A small network was shown many inputs. Here are its activations along a few directions, one row for each input.
Each table varies a few parts of the input and shows all the possible inputs, shuffled.
Descriptions start from the smaller parts, as in this example, which fits no table here: one of 6 places along a line, together with either a single point or one of 9 places along a line or (one of 3 separate values, together with one of 5 places around a ring).
Shared parts are said once, and a part with two or three values counts as separate values.
In the rows, 128 means zero.

Other details of the inputs shift rows strongly along two fixed directions, in all tables alike. That doesn't count.

Table:
r1: [ 90  75 160 125  82 101 158 109 127 123  99 138 124 130 153]
r2: [204 165 161  64 147 152  99 136 114 129 193 130 135 108 106]
r3: [ 73 107  72 224 108 123 138 103 131  94  51 123 123 168 125]
r4: [110  96 162 109 123 132 153 102 164 149 149 129 119 110 128]
r5: [191 176 127 118 167 154  94 151  81  98 164 117 133 110 108]
r6: [113 107 133 112 120 108 148 128 146 148 135 139 133 130 137]
r7: [119 123 104 135 122 115 130 118 154 138 125 138 132 148 123]
r8: [ 88 107  87 206 118 122 131  96 140 105  85 126 118 161 122]
r9: [194 183 119  90 151 138  96 181  63 100 145 126 152 122 122]
r10: [112  96 166  87 104 110 158 142 116 137 121 135 137 114 151]
r11: [126  93 200  85 103 139 158 120 108 123 135 125 126  90 145]
r12: [113 107 138 126 134 131 142 108 170 151 147 130 118 119 118]
r13: [147 112 171  74 113 125 136 113 150 149 166 143 128 116 126]
r14: [117 181  90 178 129 148  88 137 126 136  88 112 118 149 139]
r15: [132  99 187  83 119 139 148 101 160 152 172 131 118  95 124]
r16: [ 90  82 149 121 117 105 159 120 146 145 123 137 125 123 145]
r17: [143 180  43 183 168 126 100 172  90  94  91 119 145 156 111]
r18: [118 113 135 147 116 128 132 120 103 102 108 122 122 126 132]
r19: [154 183  43 196 166 147  86 126 124  94 119 119 130 164  88]
r20: [187 203 162  65 140 172  84 154 116 155 169 115 127  99 132]
r21: [125  97 179 102 106 136 150  99 139 131 147 132 119 112 133]
r22: [ 81  93 101 173  98 107 146  86 177 135  95 142 123 164 127]
r23: [103  90 156 101 107 100 156 140 119 136 119 135 130 117 152]
r24: [ 98  88 160 112 120 115 159 133 122 137 119 125 120 105 151]
r25: [149 168  68 154 177 138 102 145 142 133 144 121 130 138  99]
r26: [ 72  84 102 185  95  97 147  94 153 121  80 140 123 166 138]
r27: [ 94 105 112 172 131 122 141 113 142 124 108 125 118 136 130]
r28: [159 168  78 142 150 125 101 148 116 114 132 132 140 152 113]
r29: [113  93 162  83 112 111 156 118 159 161 151 141 130 117 137]
r30: [117 100 157 127  99 119 137 117 108 111 111 127 126 126 139]
r31: [107 106 130 134 137 121 143 129 133 137 127 126 122 122 137]
r32: [103 105 133 133 125 125 152 137 120 128 104 124 128 120 142]
r33: [151 183  41 201 173 147  89 129 127  98 121 116 131 157  87]
r34: [ 82  97 111 157 120  99 151 133 128 125  90 130 126 136 143]
r35: [132 112 151 125 112 126 129 111 119 116 130 132 127 132 130]
r36: [127 115 142 108 113 110 133 145 103 120 121 132 133 125 143]
r37: [109 118 110 147 142 125 140 125 148 139 125 126 125 132 127]
r38: [121 143  65 171 148 108 114 147 123 118 108 131 137 160 120]
r39: [ 83  84 122 149 100  99 151 109 148 133 101 141 126 149 143]
r40: [209 176 145  49 159 141  96 161 110 138 199 135 142 107 111]
r41: [196 168 143  54 162 135 106 163 118 148 197 135 142 105 113]
r42: [179 183  87 114 182 135  94 161 125 132 168 127 139 128  98]
r43: [188 204 167  66 138 170  85 160 104 150 166 114 128  97 139]
r44: [ 67  91  92 174 120 103 154 102 183 148  99 136 124 153 125]
r45: [ 79  90 105 175  94 103 149  91 166 130  89 141 124 163 135]
r46: [142 177  50 195 168 141  99 158  92  85  91 112 137 148 107]
r47: [183 176 102 127 163 155  92 135 121 114 163 124 129 130  93]
r48: [122  91 193  82 119 132 159 112 145 150 162 131 120  93 139]
r49: [137 216  59 192 147 150  65 167  89 112  77 103 125 151 131]
r50: [122 208  30 212 149 149  71 134 157 140  88 114 121 171 111]
r51: [126 107 152 123 105 128 139 101 139 126 133 134 126 133 129]
r52: [115  87 193  89 115 124 157 128 112 131 140 124 119  88 150]
r53: [123 112 151 131 123 129 137 125 104 112 123 119 123 110 134]
r54: [199 171 154  52 168 140 111 172  95 134 193 129 143  95 118]
r55: [120 127 108 166 110 128 124 124 106  96  87 125 134 150 126]
r56: [ 83  80 145 124 118 119 163 101 178 161 130 132 118 121 135]
r57: [121  96 177 106 113 135 153 102 143 136 150 128 120 105 132]
r58: [107 133 187  97  84 149 132 133 120 153  99 118 120 105 168]
r59: [203 165 164  63 145 153 101 136 104 120 188 128 137 108 109]
r60: [114  86 185  89  82 117 158 120 115 125 116 138 133 116 151]
Description of these inputs: one of 6 places along a line, together with either a single point or one of 9 places around a ring.
The inputs of r24 and r25 match in every part but the place on the line of 6. If r1 is changed in the same way as r24 into r25, which row does it become?
> r13
The inputs of r55 and r51 match in every part but the place on the line of 6. If r9 is changed in the same way as r55 into r51, which row does it become?
> r28
Start at r15 and move only the place on the line of 6, one step at a time. The first step leads to r33. Which rows follow, in order?
> r57, r5, r53, r11
Which other rows agree with r35 in the place on the line of 6? List them by row number.
> r5, r8, r14, r16, r26, r27, r31, r38, r39
Which other rows does r29 become when the place on the ring of 9 takes its other values? List them by row number.
> r4, r7, r19, r22, r33, r44, r56, r59
Which other rows does r43 become when the place on the line of 6 takes its other values? List them by row number.
> r14, r20, r49, r50, r58

Table:
r61: [ 92  97 153 118  96 120 158 123 135 138 103 129 124 114 149]
r62: [ 67  87 157 140  77 117 149  95 166 151  91 129 115 131 147]
r63: [156 129 173  85 123 132 118 135 104 121 155 125 127 101 125]
r64: [210 188 109 107 172 159  85 151  75  88 171 119 137 120  97]
r65: [ 87 138  53 208 132 118 125 132 135 112  63 119 131 163 120]
r66: [130 116 112 131 136 113 130 134 116 111 123 136 129 139 122]
r67: [159 143 171  93 128 139 114 138 102 123 155 124 128 104 129]
r68: [126 126 107 145 133 119 133 141 102 102 113 125 131 125 123]
r69: [106  89 143 112 126 114 154  90 190 159 158 141 116 120 121]
r70: [104  85 169  97 120 119 162  87 194 171 167 143 115 110 132]
r71: [ 94  94 151 116 108 122 150 121 142 145 108 131 126 125 145]
r72: [103  96 144 111  92 105 153 116 146 141 115 141 136 136 142]
r73: [170 131 165  89 129 142 120 128 106 113 157 127 129 105 116]
r74: [158 134 164  77 135 133 128 148 107 132 154 135 134 114 137]
r75: [ 93  80 188 101  99 119 170 119 135 144 121 128 127 104 152]
r76: [ 91  97 187  93  84 122 148 113 146 162 117 128 114 110 162]
r77: [109 149  48 214 146 120 119 141 109  93  79 120 133 158 118]
r78: [124 155 112 152 130 132 107 138 118 131 110 120 123 137 139]
r79: [136 145  66 178 142 108 115 138 113 100 111 133 144 165 115]
r80: [214 202 108 115 177 167  81 154  73  91 172 117 139 123 102]
r81: [124 125 111 149 145 126 126 138 114 116 116 125 132 138 127]
r82: [135 146 114 149 132 149 119 115 126 117 126 123 127 140 122]
r83: [151 133 163  86 140 138 127 149 105 133 148 127 135 109 136]
r84: [ 72  88 158 148  85 118 150  96 160 146  96 129 116 132 147]
r85: [200 181  95 103 184 145  88 156 122 129 190 125 137 123  86]
r86: [ 97  72 180  96  90 114 162 114 128 138 124 133 116 106 157]
r87: [ 82  83 158 149  86 127 156  86 166 141  99 132 116 133 141]
r88: [ 89 124  46 219 140 109 129 129 125  95  69 119 131 164 111]
r89: [188 183 133  92 148 165  96 143  98 116 161 119 134 117 115]
r90: [ 65  77 155 150  87 109 156  98 152 147  96 129 111 131 159]
r91: [134 165  80 176 132 143 100 126 131 113  97 121 129 153 110]
r92: [106 154  50 211 141 124 117 141 116 102  75 120 133 159 123]
r93: [160 125 163  81 139 128 131 146 102 124 158 135 133 113 134]
r94: [154 150 161  75 121 143 118 153 101 137 141 123 127 102 147]
r95: [103 101 140 111 114 127 145 104 192 176 147 134 122 127 123]
r96: [120 128  80 169 149 119 120 137 114 104 102 126 132 149 115]
r97: [136 138 108 138 127 113 125 137 119 119 124 136 144 147 127]
r98: [170 126 150  76 131 113 129 145  96 112 164 138 144 115 122]
r99: [180 177 128  80 164 148 103 137 150 152 189 131 132 110 107]
r100: [151 111 204  58 127 133 149 146  96 129 165 124 135  81 141]
r101: [ 94 142  39 207 135 115 115 130 141 114  67 131 129 182 119]
r102: [202 203 105 113 171 152  79 181  60 100 154 115 138 118 123]
r103: [104  88 144 120 122 121 152 100 186 168 154 136 119 126 122]
r104: [102 147  49 199 154 124 118 103 191 144 117 133 122 165 105]
r105: [121 161  73 181 137 132 106 144 112 116  92 119 127 151 135]
r106: [171 120 215  56 117 149 134 124 109 130 175 129 127  86 133]
r107: [ 80  80 141 133 108 118 159  90 204 178 137 138 118 134 129]
r108: [126 134 119 139 128 121 114 134 111 120 119 123 122 130 130]
What is each input in this table made of?
> one of 4 places along a line, together with either one of 2 separate values or one of 10 places along a line
The inputs of r85 and r103 match in every part but the place on the line of 4. If r73 is changed in the same way as r85 into r103, which row does it become?
> r106
Which other rows does r95 become when the choice among 2 separate values takes its other values? List them by row number.
> r99
Which other rows agree with r74 in the place on the line of 4? List them by row number.
> r75, r78, r82, r83, r84, r87, r92, r97, r104, r105, r107
Which other rows does r64 become when the place on the line of 10 takes its other values? List them by row number.
> r63, r66, r68, r73, r86, r88, r96, r98, r108
Which other rows does r85 become when the choice among 2 separate values takes its other values? List them by row number.
> r69

Table:
r109: [148  92 208  30 124  99 151 156  96 143 179 139 133  84 158]
r110: [123 153  53 184 149 144 119 114 171 128 113 126 134 164  96]
r111: [173 190  82 140 179 162  99 137 140 122 158 118 136 128  89]
r112: [137 134 155 104 151 143 121 123 152 160 171 122 110 102 127]
r113: [171 150 152  61 133 147 125 131 149 151 174 137 139 114 114]
r114: [167 115 153  70 143 135 154 147  98 108 162 134 150 106 113]
r115: [ 51  75 135 158 107 106 152  89 202 179 113 133 103 138 147]
r116: [147 139 146  79 122 131 128 128 158 161 159 141 135 124 124]
r117: [185 136 103 147 149 110  97 121  83  69 160 138 136 152  96]
r118: [158 136 193  42 127 128 121 139 141 179 192 135 125  91 145]
r119: [ 71  73 200  96  51 120 172 100 150 157  89 138 123 120 171]
r120: [ 96 136  81 197 111 149 130 116 133 107  58 118 132 159 122]
r121: [185 175  72 124 169 117 104 180  82  93 135 135 158 146 104]
r122: [162 129 124  86 142 121 138 153 102 108 142 137 153 123 109]
r123: [104 123  58 177 133  85 129 147 122 110  89 138 140 169 128]
r124: [154 152  70 167 184 131 114 158  91  88 131 117 136 128  97]
r125: [ 92  85 147 180  71 117 131  63 136 104  94 133 107 157 138]
r126: [163 206  93 145 146 141  70 174  73 114 111 112 130 136 139]
r127: [115 153  59 197 162 141 112 113 164 132 120 115 119 147  97]
r128: [ 70 128  89 189  86 110 123 122 137 132  50 127 123 167 155]
r129: [ 74  45 165 149  71 103 157  37 204 149 136 151 102 151 132]
r130: [ 74 100 133 149  72 130 154 103 154 130  63 130 129 145 142]
r131: [ 78  37 183 107 103 112 203  95 153 134 126 137 128 105 139]
r132: [141 121 231  60 112 154 132 137  98 145 155 114 109  66 164]
r133: [125 142 166 114 118 137 113 142 100 138 123 115 114 108 159]
r134: [162 161 137  77 137 127 104 147 140 162 167 137 133 124 129]
r135: [154 159 156 113 133 169 122 138  98 111 126 110 131 101 128]
r136: [ 63 121  77 235 112 137 130 105 142 110  50 107 112 153 129]
r137: [167 166  77 154 194 128 100 171  75  94 147 117 131 122 111]
r138: [131 109 141 109 150 107 134 154  98 124 146 130 128 112 140]
What is each input in this table made of?
> one of 3 separate values, together with either a single point or one of 9 places around a ring
The inputs of r133 and r115 match in every part but the choice among 3 separate values. If r132 is changed in the same way as r133 into r115, which row does it become?
> r112
Which other rows does r111 become when the choice among 3 separate values takes its other values? List them by row number.
> r131, r135

Table:
r139: [132 141 137 149 112 124 103 143  64  90  98 118 121 129 150]
r140: [108 130 108 129 131 111 131 145 141 147 119 124 124 118 131]
r141: [143 177  70 165 128 133  87 123 142 120 113 124 131 152 102]
r142: [ 69  14 203  78  72  87 204  79 172 146 139 150 119 106 143]
r143: [182 189 119 106 142 163 108 180  58  89 112 114 154 118 121]
r144: [ 63 112  67 189 123  92 138 132 166 149  69 138 128 175 147]
r145: [ 60 117  75 207 135 116 149 116 162 144  83 123 120 150 144]
r146: [149 122  83 131 147 108 122 136 115 108 135 147 142 165 113]
r147: [165 162 157  95 129 160 115 116 127 138 165 122 128 116 134]
r148: [114 137 104 159  98 115 111 115 162 143 106 141 135 169 123]
r149: [161 117 149 106 148 126 148 128 112 112 171 137 134 108 122]
r150: [159 118 167 106 155 138 132 128 112 112 168 123 135  98 103]
r151: [111  89 208  70 124 144 153 130 139 168 157 113 110  74 146]
r152: [178 168 145 103 149 176  92 123 122 127 158 120 112 113 113]
What is each input in this table made of?
> either one of 2 separate values or (one of 3 separate values, together with one of 4 places along a line)
Which of the alternatives is r143?
> one of 2 separate values
Which other rows does r141 become when the place on the line of 4 takes its other values? List them by row number.
> r147, r148, r152
